Each row below holds a small network's activations on one input, seen along a few directions.
In each table, some parts of the input vary, and every possible input appears once, in random order.
A made-up example of a description, with smaller parts first: ring(5) and (point or (values(2) and line(4)) or ring(11)).
Shared parts are said once, and a part with two or three values counts as separate values.

Other details of the inputs shift rows strongly along two fixed directions, in all tables alike. That doesn't count.

Table:
R1: [-40 -12 -22  -7  23 -27  49  80 -23 -73 -16  59  27  13   2]
R2: [ 50 -24  20 -18 -64  24 -15 -63 -57 -19  23 -13  -5   6  13]
R3: [-12  16   4  -3  37  -7  -2  -5  54  56  11 -27 -16  -9 -13]
R4: [ 55 -34  31 -21 -63   3  -1 -53 -58 -21  -8 -24 -14   6  10]
R5: [ -3  -1 -40 -27  12 -32  48  64  -5 -52 -39  60  35 -19  36]
R6: [  6  32  -5  16  38  -5 -31  -5  43  48 -12 -22  -2 -45 -15]
R7: [-11  -6 -38 -33  20 -30  50  52 -14 -63   0  69  39 -14  28]
R8: [-34  21   2  34  24  15 -34  -5  43  42  14  -8 -10  -7 -34]
R9: [ 49 -35  49   6 -57   5   8 -35 -62 -20  -7 -37 -23  36  -3]
R10: [-30  -8 -17   2  14 -28  53  78 -15 -68 -25  64  24  14   1]
R11: [ -9  26 -20   5  21  12 -34 -17  50  52  -4  -9   2 -38   0]
R12: [-40  16 -13  11  30  14 -29 -10  40  36  40  -6 -14  -3 -30]
R13: [-22  21  -4   3  30   8 -15 -11  56  56  16 -24  -9  -1   1]
R14: [-36  -5 -30   3  16 -21  52  74  -7 -68 -22  56  39  33  41]
R15: [-25  19 -18   3  28   9 -33 -26  51  44  10 -10   4 -26  -1]
R16: [ 23 -32  37   8 -60  29 -20 -36 -65 -23   8 -25 -17  31 -12]
R17: [ 51 -18  36  -1 -62  18   0 -35 -54  -6  -6 -36 -17  39  19]
R18: [-31  12  -4   5  39  -1 -17  -6  38  39  36 -10 -23 -13 -46]
R19: [ -4  35 -13  21  30  11 -42 -12  45  47  -9 -17   6 -34  -1]
R20: [ 62 -24  46  -8 -58   2  14 -29 -60  -8 -10 -39 -24  31   6]
Description of these inputs: values(2) and (line(4) or line(6)).
Question: Changing only the values(2) part turns R17 into R20. The same change can be made to R16. Which row results?
Answer: R1
Question: Change only the line(4) part in R6. List by row number the other rows that result.
Answer: R4, R5, R7

Table:
R21: [ -1  23 -16 -11  33 -17  37  19  20  10  14  10  24   2  30]
R22: [ 23  -5  -7  13 -46  26 -23  -7 -63 -52  -3  17  20  11  28]
R23: [-24  14   8   9  24 -15  21  52  12   2 -21  11  -3   7 -16]
R24: [ 53  -4  23   1 -44  27 -44 -74  -5  34  -9 -30 -19 -45  -8]
R25: [-20   5  -1   3  37  -7  24  45  10  -6   9   2   0  17   0]
R26: [-58 -10  -7   9  14   0  11  19  32  -5  -7  16   9  32  15]
R27: [ -5  14 -24 -18  32 -14  14   8  13   1  34  30  25 -21  11]
R28: [-32   9  -3   3  23 -10   6  38   6  -9   0  26   2 -17 -38]
R29: [ -3  31  -4 -12  34   7 -31 -45  66  77  12 -46 -17 -19  -2]
R30: [-13  -2 -31 -22  24 -21   2  16  15   2 -14  24   7 -39  -2]
R31: [ 36  -8  16 -24 -33  17 -43 -81  -7  31  31 -43 -28 -20  -5]
R32: [-10   7   4  25  34 -31  23  40  16  -9 -23  -2   4   4  -9]
R33: [ -7   6 -22 -16  24 -25  20  29  25  13 -34   0   9 -16  15]
R34: [-21  13   9  14  45  15 -44 -21  38  56  52 -31 -23 -23 -57]
R35: [ 53 -14  10 -10 -50   0  18  -2 -27 -26 -51   5  15  -1  42]
R36: [ 19 -22  15  -1 -51   3  36  14 -44 -39  -2   5 -19  59  18]
R37: [ 29   0   4  18 -45  22  -6   7 -55 -42 -27   0  24  37  47]
R38: [-15 -32  30  10 -47  37 -43 -78 -10  22  29 -38 -24  13 -30]
R39: [ 14 -28   4 -11 -47   8  15  -1 -50 -42  16  25 -12  39  -7]
R40: [-18   5  -7  18  38 -24   7  20  10 -16  -5  18   5 -19 -33]
Question: What do these inputs look like to the network?
Answer: values(2) and (point or line(4) or line(5))
Question: List by row number the other rows that have the values(2) part in common with R32.
Answer: R21, R23, R25, R26, R29, R33, R35, R36, R37
Question: Change only the values(2) part in R37. List by row number the other rows that result.
Answer: R22
